Each row below holds a small network's activations on one record, seen along a few directions.
Records have a field called MUK. Each example row is followed by its value.
Other fields move the rows too, some of them a lot.
(in the rows, 500 means zero)
Strong random noise was added to every row along 16 fixed directions; ignore it. To show where, here is one row again and again, with new noise each time:
292,489,708,381,588,520,471,635,531,520,630,633,470,491,323,489,635,412,415,400,601,621,516,557,470,828,499,497,586,477,604,411,488,650,711,395,401,612
452,531,470,510,634,488,303,419,485,401,446,545,361,352,410,608,676,485,388,199,546,272,675,562,402,624,517,484,664,249,601,659,441,705,543,505,350,444
467,557,506,592,510,599,573,541,480,416,603,396,563,195,429,575,571,549,588,433,508,336,780,351,569,317,73,394,292,471,407,459,363,580,432,544,399,575
386,474,694,375,750,644,371,307,391,561,486,443,533,504,498,352,422,352,165,630,530,425,502,733,309,592,661,574,580,405,623,672,411,592,598,315,700,479
372,216,340,466,588,481,480,594,656,487,455,118,402,454,453,395,531,527,400,510,569,669,641,265,675,599,311,604,358,409,318,391,260,551,523,470,783,644
529,579,430,492,484,278,630,399,438,572,455,567,605,726,405,566,501,274,649,401,390,688,280,372,633,448,351,552,355,447,548,550,751,652,211,573,474,584
404,608,818,309,543,590,635,471,496,456,737,696,371,283,317,533,523,358,505,636,606,468,598,586,439,418,423,408,309,548,551,581,510,782,600,545,386,414
586,732,462,409,313,515,697,354,443,532,508,646,392,512,300,373,563,488,523,399,656,529,591,920,695,427,567,341,481,292,712,546,706,373,237,602,660,476
433,474,477,509,526,325,351,490,507,479,547,568,640,402,417,634,684,519,369,397,454,336,473,497,496,370,518,595,490,427,540,815,372,924,362,590,484,520
562,457,555,406,623,596,553,375,456,392,535,319,795,511,377,460,415,490,427,568,433,383,325,370,507,434,467,428,420,536,483,484,714,622,233,555,590,516
456,367,495,572,519,438,476,568,505,420,460,343,645,605,536,532,451,482,533,558,462,522,349,248,563,506,463,527,509,610,365,394,443,584,414,539,548,556
522,570,606,481,388,498,570,750,550,479,460,633,753,393,449,627,597,690,417,574,449,482,305,446,655,447,536,246,356,687,204,591,534,740,184,766,546,576
614,681,577,518,425,479,623,513,440,409,450,636,685,696,466,581,433,473,630,433,480,480,168,489,549,504,618,318,546,600,491,346,802,401,291,652,362,465
577,513,269,433,229,405,679,583,655,514,711,530,635,399,374,407,682,603,646,397,628,533,595,651,821,423,416,523,336,501,604,392,641,442,236,558,657,565
637,688,510,367,655,612,601,419,593,376,358,488,439,325,517,630,494,494,325,456,502,424,481,453,525,534,463,183,247,440,253,485,748,532,201,717,566,446
556,491,422,324,511,538,613,675,727,573,678,517,607,316,360,513,558,655,498,413,493,536,517,609,495,459,470,512,273,515,501,487,477,328,631,456,472,574
515,546,517,492,545,564,568,349,360,440,561,405,474,350,391,621,451,381,602,365,493,349,621,311,469,272,132,495,313,449,516,523,407,661,464,601,328,466
587,608,445,462,408,390,600,378,425,473,484,525,458,512,513,760,421,409,498,394,483,503,442,419,485,297,376,453,361,565,492,479,398,509,357,718,486,507

608,515,333,417,356,559,499,673,711,537,579,536,516,202,461,418,670,849,423,470,558,373,670,733,649,461,629,418,422,466,419,597,483,436,432,574,601,441
nid
402,453,477,598,562,397,381,481,572,353,563,479,494,500,540,459,593,471,511,507,566,411,608,568,457,530,618,581,658,445,566,464,377,456,607,386,562,453
bigo
422,242,340,451,682,452,444,469,757,409,672,164,478,420,663,446,481,426,420,564,588,506,623,249,469,561,374,773,340,524,507,242,400,454,706,311,621,534
sona
566,615,408,513,467,554,545,444,532,449,413,469,432,473,543,369,567,503,535,435,625,425,511,502,719,517,465,398,408,372,405,440,771,572,274,629,541,364
lefev
512,512,566,386,258,641,506,475,301,589,314,549,140,559,343,376,443,628,417,472,670,570,572,760,615,547,695,365,697,411,486,610,300,518,525,721,648,354
nid
510,418,554,270,667,529,471,362,487,547,557,397,570,667,432,514,337,404,353,491,447,576,258,396,313,585,598,630,509,553,620,441,590,515,666,464,479,492
gat
447,513,471,823,442,387,474,584,444,581,428,537,657,714,684,332,468,437,760,643,407,542,420,546,577,406,521,640,603,503,509,517,513,322,498,289,467,529
zizen
604,395,231,528,479,471,320,776,670,760,270,637,376,502,726,455,601,615,587,280,433,544,419,570,521,709,700,689,518,472,296,690,416,409,728,399,339,375
tela
366,276,604,577,426,498,439,686,373,457,516,451,648,639,169,429,538,622,727,380,490,458,340,356,547,465,505,565,706,496,543,571,342,726,636,539,272,515
bigo
390,646,531,463,536,276,563,491,685,512,621,608,308,477,476,553,578,433,461,636,502,708,644,592,506,438,456,511,383,401,560,523,468,475,598,450,582,576
lefev
500,412,576,328,409,590,445,423,209,698,350,507,611,710,460,467,364,415,321,481,482,630,268,547,496,661,589,536,625,657,486,581,384,645,388,597,700,534
gefo
649,530,639,216,625,758,582,558,617,518,370,431,237,384,403,585,268,735,272,626,447,547,421,528,291,511,712,226,435,534,310,534,483,275,737,672,458,409
per
569,393,453,471,714,643,484,552,597,521,372,274,633,520,847,376,300,383,450,693,490,471,256,286,490,490,509,611,186,679,114,365,493,381,536,433,632,356
gefo
458,396,561,346,419,632,458,361,440,443,704,547,413,297,547,446,616,364,382,525,710,381,759,574,543,722,465,555,562,610,638,389,543,791,402,454,637,413
tela
591,494,517,512,538,703,501,435,436,429,526,472,589,244,401,497,510,605,571,489,417,277,699,489,432,478,366,362,534,483,490,562,622,544,401,448,376,443
sofip
394,427,477,560,431,350,269,551,504,558,366,579,392,624,674,376,564,502,370,608,616,430,341,682,549,381,910,715,606,463,416,806,197,722,605,561,665,293
gat
573,548,334,455,335,228,523,349,528,464,568,673,390,605,480,717,581,425,523,382,447,673,619,602,488,660,603,486,735,511,761,421,643,378,318,504,610,610
zizen
604,534,533,487,444,628,439,557,500,453,318,567,345,490,615,517,445,621,412,516,589,364,397,606,483,533,807,345,611,543,343,549,483,453,509,657,493,304
per
455,503,611,578,448,455,572,515,421,609,549,626,614,409,330,502,495,575,587,704,288,558,646,659,433,292,441,459,534,492,572,822,397,564,454,372,517,624
sofip
557,562,472,459,448,354,629,435,601,446,562,569,489,544,408,519,505,516,559,563,501,530,434,634,531,296,635,475,417,426,600,603,612,449,385,558,562,481
sona

Here are new rows. What is MUK for each?
572,356,458,445,386,647,568,443,369,500,534,261,553,580,441,511,319,558,514,475,503,539,497,355,487,551,385,492,631,655,588,219,442,305,506,531,550,585
per
589,331,538,485,444,665,393,474,313,621,332,474,497,524,513,528,348,624,385,544,378,439,486,600,348,550,675,467,760,585,511,692,322,492,522,479,542,487
tela
473,467,536,407,581,690,574,419,441,533,527,339,504,437,419,301,451,423,472,483,610,469,520,454,584,464,301,545,303,419,509,438,563,587,508,495,530,453
sona
549,543,383,394,610,458,339,334,572,571,395,597,386,436,668,443,556,447,203,472,583,364,522,898,385,483,851,610,480,353,539,776,404,467,504,440,744,322
bigo
478,521,610,395,361,296,728,547,706,327,690,733,290,515,481,540,555,309,766,743,645,703,482,422,676,525,588,407,321,691,417,318,752,656,377,608,538,375
bigo
492,252,453,586,609,544,407,554,563,592,348,263,555,694,641,327,350,569,386,671,426,588,389,539,437,614,714,640,653,492,458,486,400,252,636,250,688,574
tela
747,432,399,391,714,587,699,397,666,516,213,382,175,553,617,437,195,358,726,723,319,691,396,333,444,471,561,396,201,457,186,563,822,247,468,474,533,298
sona
355,772,413,691,638,386,458,427,409,586,483,578,681,784,692,361,608,153,559,153,639,558,385,616,559,652,314,729,445,312,675,209,590,222,612,263,390,563
bigo
388,423,624,447,436,524,685,682,712,331,806,482,486,132,370,586,617,620,540,731,562,563,823,381,576,465,260,340,293,670,378,317,408,598,498,501,566,627
sofip
568,279,364,431,494,391,471,289,580,473,562,362,274,418,560,486,362,451,559,785,382,564,781,504,387,413,581,616,593,533,575,605,402,439,529,358,765,426
lefev
